These are the activations of a small network on made-up records, seen along a few directions, one row for each record.
Each row is followed by the record's values for the fields J, E, D, Z, T, U, P, C.
A field that a record lacks is left out.
Other fields move the rows too, some of them a lot.
Random noise pushes rows far along 4 fixed directions. That doesn't count. These rows show it; they differ only by the noise:
[ 265 -179  302  -47  -52  185  450 -249   69   35 -117  154   76   13
 -195 -260 -140  -15   71  -85    8 -116 -248  178]
[-223   32 -125  118   16   81 -301 -127  -77  -47 -272  141 -119  123
 -164    5  349 -370  184  190   57 -465 -163 -393]
[-159   20  167  188 -141  -25  -99  -91  243 -221  155  -66  208   45
 -100  -50  312 -213 -122   18   16 -212  -97  -74]
[-154 -258  -53   92 -214  -62  -44  -94  154  127  -40  -43  126   20
    7 -203 -201   77   93 -114    1 -196   -6  179]
[-189  -94   59  153 -143 -100 -120  -88  180  -21   72  -79  199   57
  -39 -111   53  -62  -24  -36  -14 -222  -23   11]
[ 353  -75  592  -76  267 -165  554 -319  -83  330   -1   34  394  175
 -198 -285 -446  207  -17 -109 -206  -95 -112  107]

[ 155 -257  -83 -122  117 -523  127 -123 -158  591 -167  -67  207 -153
  182 -312 -655  617  134 -181 -153   86  220  232] | J: j4 / E: e1 / Z: z2 / U: u1 / P: p1 / C: c1
[ 302  277  243 -226  151  238  227  -33   43 -190   91   60  -13   83
 -253  103  249 -148  -77   80  112   55 -170  -53] | J: j1 / E: e1 / Z: z1 / U: u2 / P: p2
[  40  -93  -19   10  -35 -112   91   29   92  -75 -170  -91  217 -216
   86 -208 -185  290 -143 -140   26   20 -214  104] | J: j2 / E: e1 / Z: z1 / U: u1 / P: p2
[-227   93  170  353 -359 -230  -52 -110  253 -473  669 -223  334 -215
  -15   92  263  -47 -366 -105  -94  238  219  196] | J: j4 / E: e1 / Z: z2 / U: u2 / P: p2 / C: c1
[-105 -270  -57  129  258  -24  123 -210 -431  421 -432    6  226  277
 -233   48 -279  113  248  -12  -62 -458 -196 -333] | J: j3 / D: d2 / T: t1 / U: u1 / P: p2
[-212  -81 -138  -41    8  -39 -137  110    0  -69  -15 -196  -58  198
   18   63   76   36   42   26  -61 -138    8 -151] | J: j1 / E: e1 / Z: z2 / U: u1 / P: p2
[ 267  189  230 -267   34  -44  199   70   67  -94   -5  -46  110 -174
  -21 -110   56  106 -169  -73   64  280 -258  138] | J: j1 / E: e1 / Z: z1 / U: u1 / P: p2
[  90  264  390  131  461 -296   27 -234 -370  202   13   63  291  219
 -246   54  136   11  -36  146 -345 -342  209 -542] | J: j4 / E: e2 / Z: z2 / U: u1 / P: p2 / C: c1
[ -79 -443 -150   58 -200   46   74  120  349   52  261 -387  110   75
   75 -155 -195  225  -30 -217   98  -62   -6  483] | J: j1 / D: d1 / T: t1 / U: u2 / P: p1 / C: c3
[ 150 -358 -429  -60 -108  522   61 -111 -431  138 -618  376 -624 -107
 -107  -38 -284  -25  545   -1   32 -125  122  288] | J: j2 / E: e2 / Z: z2 / U: u2 / P: p1 / C: c2
[  64 -139 -291    2 -217   59  -12  121  174  -41  -37  -64 -195   59
   12 -112   -7  147   45 -132   94  -70 -243  137] | J: j1 / E: e1 / Z: z2 / U: u1 / P: p2
[ -33  -25 -100 -275    6   -8 -305  235  247  131 -153  -75 -193  -66
  209  -19  -79 -101   50  -51  163  154 -165  -32] | J: j1 / D: d2 / T: t1 / U: u2 / P: p1 / C: c3
[ -27  -67   79  304  -44 -236  -43  105  -18 -173  280 -121  385 -140
   35   -4   19  115 -150  -34  -87  -93  209   48] | J: j3 / E: e2 / Z: z2 / U: u1 / P: p1 / C: c3
[-230  205 -419 -127  -76 -192 -573  342  262   58  -40  -75 -251 -127
  355   84   60   14   51   25   97  194   25 -150] | J: j1 / E: e1 / Z: z2 / U: u1 / P: p1
[  11   87 -213  -78   11  -38 -171   83 -329 -146 -488  206 -128 -137
  -88   95  164 -184  176  215   57 -230 -197 -328] | J: j3 / E: e1 / Z: z1 / U: u1 / P: p2
[-103 -124  -18  128  -77  178  219 -142  191  -91  -13 -114   41  190
   21   91  253 -145  -23  -10  196 -274 -243   19] | J: j4 / D: d1 / T: t2 / U: u2 / P: p1
[  27  198  293   84  -32 -224 -195   62  322 -181  389 -386  425  -64
   91   36  374  -29 -424  -66 -133  125  -10 -161] | J: j1 / E: e1 / Z: z1 / U: u1 / P: p1 / C: c1
[ 516  115  469 -118   71  456  488 -167  120 -178  150  202 -141  -16
 -379   53  274 -235  -44   77   19  182 -270  -76] | J: j1 / D: d1 / T: t1 / U: u2 / P: p1 / C: c1
[ -68 -164   97   -6 -107  -24  100   55   57  155  208 -198  131  244
   73 -124 -366  299   92 -164 -187   26  268  284] | J: j1 / E: e2 / Z: z2 / U: u1 / P: p2
[-169  -71 -193  -15  -12  169  -10  -42 -140 -107  -54   18  -76   39
  -40  -11   45 -115  176   37  -59 -127  -61  -89] | J: j1 / E: e2 / Z: z1 / U: u1 / P: p2
[ 243 -284   80   17 -203  -78  163   24  456  -52   38 -165  235 -174
  103 -194 -156  241 -275  -84  123  265 -216  311] | J: j4 / D: d2 / T: t1 / U: u2 / P: p1 / C: c3
[-305  167 -232  238   22 -377 -498   89  182 -113  167 -261  161  173
   73  136  413    7 -148   18  -81 -173  167 -274] | J: j4 / E: e1 / Z: z2 / U: u1 / P: p1
[ -57  207  105 -102  142 -340 -319   10   58  142  235  -63  177   77
  272  102 -317  191 -201   53 -135  249  327 -114] | J: j2 / E: e2 / Z: z1 / U: u1 / P: p1 / C: c3
[-332 -384 -436  148 -371  297 -111  191  197   49 -177  -56 -334  -18
  139   -6  -69   -4  321 -190  238 -262 -128  167] | J: j1 / D: d1 / T: t1 / U: u2 / P: p2
[-306  143  -56   96  380 -436 -397   95 -315  269  -34  -74  311  130
  -30  187   78   50   59  139 -304  -99  187 -442] | J: j3 / E: e1 / Z: z2 / U: u1 / P: p1
[-135 -194 -189  176  -67   -2   70  109  290  108   -4 -109   42   -3
   84   25  -36   97   26  -83  107 -153 -155   93] | J: j3 / D: d1 / T: t1 / U: u2 / P: p1
[-239 -285 -319   -3 -249  229 -168  181  246 -106  157  -52  -54   57
  127    7  -48   13  -84 -155  138 -109   65  205] | J: j3 / E: e2 / Z: z1 / U: u1 / P: p1 / C: c3
[  73  209   -6  -51   18 -548 -300   97   75   21   14 -114  206 -273
  210    7  -59  158 -105  164 -116   85   71  119] | J: j4 / E: e1 / Z: z2 / U: u2 / P: p1 / C: c1
[  11   35  206   28   98 -233   51  -84  -10  112   11  -33   21 -101
   38   -3  -78   45    9 -115 -172   79  -36  -41] | J: j2 / D: d2 / T: t1 / U: u2 / P: p1 / C: c1
[ 192  142   41 -205  339  379  105 -105 -464   99  -87  343 -364  254
 -297   27  -68 -266  249  133  -97  -33   36 -280] | J: j1 / E: e2 / Z: z1 / U: u1 / P: p1 / C: c3
[-276   48   63  207  316 -485 -322  -86 -159  142  199 -131  297  172
  -24  103   30   52    7  141  -77 -230  303 -394] | J: j4 / D: d1 / T: t1 / U: u2 / P: p1 / C: c3
[  85  -12 -249  -47 -188  409   71  193  251 -429 -361  181 -382 -210
   13  -14  615 -358   -9  174  231  -28 -612  -60] | J: j3 / E: e1 / Z: z2 / U: u1 / P: p1
[-436 -165 -493  180 -478  -56 -451  230  359  -60   88  -96 -129 -207
  364 -145    2  203   77 -114   41  159  284  446] | J: j4 / E: e2 / Z: z2 / U: u1 / P: p1
[ 107  135  250   65  407 -283  -49 -155 -196  190   74  -27   68  221
  -89   16 -138   43  -30   58 -176  144  172 -180] | J: j4 / D: d2 / T: t1 / U: u2 / P: p1 / C: c3
[-276  -91 -320  -83  168 -185 -362   34   24  374  -55  -53 -282  175
  203  185 -364  189  199  -43 -155  -95  306  -65] | J: j2 / D: d1 / T: t1 / U: u2 / P: p1 / C: c2
[  26  119  319  -55   50  -39   95   60  242 -167  442 -140  189  148
   25  129  175  -31 -352  -36    4   63  173  262] | J: j4 / E: e2 / Z: z2 / U: u2 / P: p2 / C: c2

Here are new rows. What are their fields?
[ -52 -213   45  162 -457  305  363   28  267 -477  396  101   25 -191
  -59 -138  173   -1   37 -177   67  187   76  453] | J: j4 / E: e2 / Z: z2 / U: u1 / P: p2
[ 123   86  -65   10  -43  -53  173 -104  -79 -155  -51   84   61 -124
 -126   22   80 -129   29   30   26   63   59 -116] | J: j4 / E: e1 / Z: z1 / U: u1 / P: p1
[ -23 -232 -259  -13  -62 -241 -250   48 -127  258 -241    6  -41   -7
  217 -129 -164  187  103   25   86  -50  147  -51] | J: j4 / E: e1 / Z: z2 / U: u1 / P: p1 / C: c3
[-133  154 -294  -19  -74  224 -285   19  -96  -93 -315   76 -295  187
  -28  -45  372 -265  163  162  166 -390 -249 -293] | J: j1 / E: e2 / Z: z1 / U: u1 / P: p2
[-176  438   49   25  145  326 -318   45 -113 -273   41  256 -389   37
  -14  240  485 -492  -56  139  -75   75  245 -329] | J: j2 / E: e2 / Z: z1 / U: u1 / P: p1 / C: c2
[  27  153  355 -218  205 -226  -29   14  107   58  -71 -195   84  131
   57   69   30  -48 -188   -5  -73  -67 -147 -178] | J: j2 / D: d2 / T: t1 / U: u2 / P: p2 / C: c1
[-528  -43 -502  383 -448   40 -413  139  210 -274  275  -70  -74 -202
  170  103  323  -25   92  -21  175    2  458   66] | J: j4 / E: e2 / Z: z2 / U: u1 / P: p1
[ -52  -20  -82  -94  -76    1 -249   58   99  -74   84  -58   24  114
  221   74  154 -142  -80  123  112   -9   30 -114] | J: j4 / E: e2 / Z: z1 / U: u1 / P: p1 / C: c3
[ 112 -102   45   72   20  -19  331  -72  -99   -5 -103  -80  230   21
 -153 -199 -169  112  -24  -56  -12  -80 -122  -31] | J: j1 / E: e1 / Z: z1 / U: u1 / P: p2
[  54 -239  -74   -4  -28 -246  125  104    9  340  -92 -236  143  102
  121 -236 -390  396   54  -99 -189   83  -58  251] | J: j1 / E: e1 / Z: z2 / U: u1 / P: p1
[ 613   66  279 -231    7  234  404  -14  284 -454  -24   29   58 -243
  -89 -305  333 -140 -286   29  168  192 -716  118] | J: j1 / E: e1 / Z: z1 / U: u1 / P: p1 / C: c3
[-155 -200  307  201   73 -471  105   83  259  373  478 -599  667  387
   47   21 -400  397 -276 -343 -186   45  227   72] | J: j1 / D: d2 / T: t1 / U: u2 / P: p1
[ 446  298  441   -9  155  -58  327  -54   49 -340   40  -93  381 -230
 -168  -66  143   12 -189   61  -51   84 -231   99] | J: j1 / E: e1 / Z: z1 / U: u2 / P: p2
[-200  106 -165   76 -124 -178 -589  188  291 -178  144   -5  -33 -158
  366   24  193  -10  -70   48  -15  133  136  -36] | J: j2 / E: e2 / Z: z2 / U: u1 / P: p1 / C: c3
[ 182  112    0  -23  -15  382  280  -30  -57   52  -64  206 -191  161
  -83   -6  116 -209   59   20   75  -62 -137 -124] | J: j1 / E: e2 / Z: z1 / U: u1 / P: p1
[-159   -3 -528   61 -491  -88 -535  304  422 -296 -157  -72 -151 -248
  296    3  147 -130  -75   21  122  131 -155   91] | J: j3 / E: e1 / Z: z1 / U: u1 / P: p1
[-234 -120 -475   62 -361  305 -291  154  326 -355 -352  -64 -340  -68
 -120    4  457 -260   78   75  427 -279 -434 -198] | J: j1 / D: d2 / T: t1 / U: u2 / P: p2
[ -52 -480 -282   51 -633  222  -35   99  529 -277   90 -188 -112 -385
  230 -208  -30  131   51 -356  363  263 -109  547] | J: j1 / D: d2 / T: t1 / U: u2 / P: p1 / C: c3
